Each row below holds a small network's activations on one record, seen along a few directions.
Records have a field called LUFU. Each example row is followed by its value.
Records without LUFU are marked missing.
Other fields move the rows too, some of them a lot.
In the rows, 500 means zero.
Strong random noise was added to every row along 13 fixed directions; ignore it. To show where, here is one row again and again, with new noise each time:
[365 373 434 482 424 607 570 379 622 418 474 439 470 552 634 436 650 523
 426 443 602 536 448 382 602 458 256]
[420 376 644 596 602 583 560 584 600 569 491 522 405 539 655 449 440 593
 325 483 429 485 433 521 610 416 434]
[407 394 623 538 533 460 543 581 417 622 567 639 449 701 536 610 361 667
 414 622 432 565 574 376 404 452 638]
[523 468 530 337 622 749 453 477 455 268 449 619 511 453 382 487 519 627
 370 586 369 318 302 475 483 656 449]
[444 523 538 541 515 271 368 679 432 376 455 511 644 872 470 772 325 682
 480 605 506 526 556 416 446 572 715]
[451 487 461 680 511 187 558 455 541 644 559 354 359 629 688 428 317 286
 457 445 717 528 598 539 546 330 512]
[346 657 424 482 411 480 335 518 479 572 612 612 466 561 693 422 606 543
 402 515 666 658 507 510 598 383 643]
[414 328 475 308 254 433 641 591 496 535 331 453 655 547 257 558 614 438
 571 283 721 594 663 452 445 675 358]
[553 327 549 613 618 557 522 669 309 301 759 370 537 698 358 611 239 581
 535 536 307 650 398 627 585 350 660]
[553 412 810 308 414 689 503 784 480 713 684 684 687 416 561 562 685 568
 402 499 256 484 731 349 594 277 768]
[722 568 552 719 748 715 634 399 378 366 527 431 533 497 767 425 343 358
 374 647 483 435 560 564 760 354 563]
[509 582 504 325 393 434 564 530 448 354 595 510 667 473 457 381 580 440
 615 454 506 618 469 691 572 378 783]
[300 310 635 496 280 209 662 582 772 526 425 437 548 669 452 607 548 646
 673 434 345 641 508 439 376 449 498]
[446 552 520 701 763 423 697 244 472 479 427 559 200 484 674 304 184 442
 437 728 465 422 265 673 474 455 586]
[354 403 307 537 501 422 504 372 327 488 580 457 338 689 472 498 344 441
 445 527 763 586 463 434 453 509 421]

[270 331 506 339 347 520 310 808 602 588 430 423 617 499 353 639 696 552
 420 294 602 470 466 386 595 595 346]  lat
[531 317 698 501 665 705 517 634 706 325 688 468 507 420 562 360 529 697
 446 423 111 448 207 692 632 302 511]  kefu
[350 184 558 473 585 383 610 511 494 825 448 449 221 445 556 408 318 280
 281 423 668 226 482 369 465 485 301]  bazu
[406 675 467 554 523 297 510 438 286 734 420 666 406 540 480 604 296 376
 612 712 586 538 601 458 362 535 858]  bevon
[798 418 573 508 676 494 601 498 595 314 420 442 591 565 392 414 385 549
 380 334 542 344 607 610 346 714 279]  kefu
[534 643 454 482 428 368 551 400 527 726 349 648 424 447 482 449 496 459
 500 465 653 539 664 497 290 673 450]  dop
[473 394 596 341 382 685 632 577 650 586 537 497 589 289 668 248 794 436
 386 250 540 556 541 581 711 365 368]  bazu
[445 679 417 931 573 580 337 463 732 470 363 331 339 465 737 544 481 488
 476 522 437 600 341 638 754 485 272]  sanu
[777 619 739 813 579 408 530 505 721 806 487 647 416 558 724 543 391 624
 373 509 381 461 891 375 272 538 332]  sibod
[387 645 378 573 576 694 256 504 389 479 619 687 388 618 628 420 535 801
 290 580 607 729 373 526 550 552 490]  zemub
[374 294 384 554 475 606 452 722 190 457 555 303 545 560 270 590 391 428
 527 411 679 727 430 666 733 519 520]  ginu
[428 363 532 438 353 790 681 351 558 562 394 708 436 443 344 539 671 786
 587 572 300 681 490 333 258 723 253]  dop
[392 442 575 416 512 795 620 552 441 615 361 747 537 489 477 453 599 705
 377 465 547 622 550 490 478 638 468]  kame
[751 606 506 735 545 407 543 511 651 527 314 310 468 306 461 453 405 234
 525 336 565 427 624 710 518 674 222]  sibod
[696 635 540 734 379 325 493 492 795 323 647 413 613 719 584 475 566 701
 623 416 329 771 648 593 328 436 396]  fevo
[415 677 544 566 475 676 307 603 449 923 317 758 370 241 508 705 553 443
 456 670 445 401 584 303 556 582 586]  mozu
[638 614 424 433 579 578 432 438 401 306 523 622 590 594 439 451 479 600
 442 530 594 491 540 557 383 649 515]  digu
[518 605 638 556 585 244 765 446 533 651 366 642 429 545 687 252 320 501
 409 478 698 568 591 777 384 497 673]  zono
[383 487 660 235 536 763 575 460 626 454 291 818 573 428 598 456 722 758
 375 563 338 330 329 398 548 515 527]  sanu
[337 248 496 399 502 712 419 528 529 622 843 548 204 503 521 292 613 691
 254 432 510 607 412 404 376 460 180]  missing
[470 557 384 467 389 476 422 317 551 463 569 490 513 547 739 499 672 441
 477 574 645 458 583 276 506 411 426]  sibod
[228 549 369 572 523 475 364 535 413 679 424 540 342 508 539 527 426 419
 447 523 698 551 401 502 610 523 560]  kame
[484 235 476 344 592 625 759 357 413 387 589 478 494 605 579 340 502 483
 377 385 668 413 387 508 589 358 420]  mozu
[391 364 418 497 627  86 315 582 560 442 253 299 434 818 376 756 211 392
 388 432 758 135 456 301 400 746 351]  bevon
[480 490 504 439 437 686 653 575 403 543 544 582 541 417 394 304 548 521
 570 320 578 804 478 794 562 470 588]  bevon
[436 541 361 521 608 443 542 375 285 273 450 530 430 612 362 459 247 556
 627 600 553 639 258 717 413 631 634]  maku
[640 580 523 629 605 345 392 450 713 478 589 499 411 602 669 409 448 584
 382 417 534 464 566 533 377 506 373]  firon
[381 580 591 438 441 511 582 383 419 616 521 681 494 474 624 523 567 533
 601 777 357 578 508 403 488 345 837]  sanu
[619 670 473 473 531 495 358 328 575 648 642 685 261 313 475 406 522 451
 413 530 434 320 538 412 228 557 372]  zono
[527 329 517 396 477 603 591 638 245 654 542 569 520 507 334 482 405 441
 404 393 664 574 652 511 469 599 478]  bazu
[338 380 357 441 466 179 381 539 471 529 503 362 341 591 325 486 319 370
 549 336 708 469 355 581 374 571 437]  maku
[ 97 497 489 233 203 606 366 822 524 512 246 689 740 552 286 620 795 805
 594 361 590 785 379 565 583 713 653]  kame
[657 507 475 522 448 398 348 595 504 385 734 466 634 701 399 655 473 632
 569 445 382 554 634 427 420 408 530]  ginu
[325 458 411 211 375 147 428 529 562 535 716 540 465 676 483 293 530 527
 437 187 822 530 413 621 391 368 550]  zono
[201 486 352 507 412 454 470 537 410 470 291 377 446 510 446 536 490 426
 590 578 706 597 366 533 601 670 485]  missing
[532 511 608 645 505 392 736 447 553 570 304 560 527 632 640 440 409 622
 513 486 597 699 696 575 378 591 487]  maku
[384 642 481 664 519 675 391 595 339 699 476 611 405 302 525 535 447 452
 588 627 466 703 427 650 674 486 728]  firon
[701 324 670 610 575 661 697 617 475 508 687 442 557 381 337 497 401 494
 636 436 169 628 561 663 501 390 549]  kefu
[427 315 550 494 531 686 768 488 475 426 347 584 587 646 493 466 503 716
 424 479 601 642 489 515 503 648 344]  lat
[630 481 602 335 577 428 708 416 474 624 611 644 510 571 739 202 510 483
 275 320 745 440 676 562 487 352 587]  dop
[371 430 444 677 558 330 123 648 727 411 617 258 260 455 317 644 369 491
 555 498 239 376 182 541 473 502 365]  digu
[647 688 547 556 472 297 334 609 826 515 303 414 566 457 607 454 577 375
 372 300 603 269 620 556 513 626 312]  fevo
[354 533 447 250 519 317 236 721 480 442 400 420 640 560 577 473 574 413
 293 367 796 281 381 534 738 505 657]  zemub
[704 330 629 367 364 579 500 675 517 568 906 502 690 559 408 506 671 621
 494 326 317 653 793 416 393 280 478]  ginu
[357 448 651 272 553 358 545 447 546 551 461 717 461 458 461 525 491 582
 525 699 280 255 392 374 281 490 756]  digu
[440 480 715 487 551 507 546 600 556 650 525 739 508 589 637 542 480 744
 388 651 337 461 540 393 392 448 688]  lat
[455 425 483 213 464 485 385 444 584 435 733 599 453 423 407 407 655 567
 508 425 381 393 346 446 335 439 515]  firon
[382 571 459 657 570 490 438 478 489 722 210 631 290 538 514 541 349 533
 301 521 750 444 560 436 422 794 286]  fevo
[468 461 325 495 531 369 490 382 342 365 604 427 465 643 438 569 360 442
 568 553 553 472 418 440 477 444 586]  zemub
[467 318 495 295 380 576 657 343 734 357 516 411 530 466 599 313 820 537
 504 388 508 445 521 362 439 498 182]  missing
[501 559 595 394 490 162 593 551 598 460 420 413 671 558 531 491 471 414
 617 455 498 407 471 644 512 398 776]  mozu

Which value of LUFU does each new row have?
[592 416 577 384 642 272 672 326 325 736 426 682 426 629 464 679 228 371
 464 690 565 102 713 131 222 503 650]  mozu
[266 321 557 443 463 692 671 439 560 462 251 586 405 249 221 538 539 616
 717 637 214 539 193 544 434 714 461]  kefu
[476 316 526 505 559 467 412 686 457 480 562 296 507 540 381 611 425 368
 458 359 480 380 411 526 645 402 466]  sanu
[662 574 622 422 559 598 304 653 423 794 660 637 394 211 428 449 501 356
 386 448 375 355 644 493 401 483 576]  maku
[680 549 346 614 550 691 561 194 630 107 430 337 538 428 467 493 604 468
 580 611 395 408 407 417 443 663 150]  lat
[485 609 301 536 414 637 284 338 512 315 561 585 467 665 446 640 631 712
 514 538 504 577 455 312 398 607 304]  sanu
[680 685 521 397 528 741 704 248 493 279 418 665 519 191 380 303 593 548
 698 627 201 492 298 709 407 580 617]  dop
[375 667 352 439 511 243 444 351 469 316 248 452 615 636 694 554 476 388
 496 655 744 331 445 395 576 603 624]  bazu
[772 560 382 542 466 383 731 202 598 572 523 475 401 434 474 308 477 284
 559 298 710 473 714 546 308 501 230]  mozu
[682 755 383 441 477 497 223 479 469 381 867 502 483 356 475 399 583 367
 525 475 429 502 462 626 482 356 624]  zono
[427 587 241 530 382 362 292 444 461 471 595 316 460 437 442 531 546 268
 652 424 691 579 466 532 543 472 491]  firon
[386 466 548 557 400 435 515 670 463 720 426 471 505 451 384 623 483 453
 615 462 525 654 540 535 577 487 594]  mozu
[366 302 378 441 441 742 338 591 276 795 573 584 311 404 186 638 492 444
 389 479 652 487 552 243 393 706 224]  lat
[621 515 573 634 407 561 615 339 646 398 318 494 581 545 439 756 566 603
 694 705 203 506 642 262 341 638 377]  sanu
[576 580 545 583 458 621 471 521 635 451 477 518 577 433 500 510 622 593
 542 537 363 545 522 488 475 563 415]  lat
[827 766 376 493 507 339 356 454 620 220 479 273 680 428 531 436 528 240
 579 390 547 325 522 669 588 507 525]  dop
[479 410 465 669 648 548 475 374 682 330 613 312 398 583 729 493 486 519
 457 528 383 393 255 432 693 269 322]  mozu
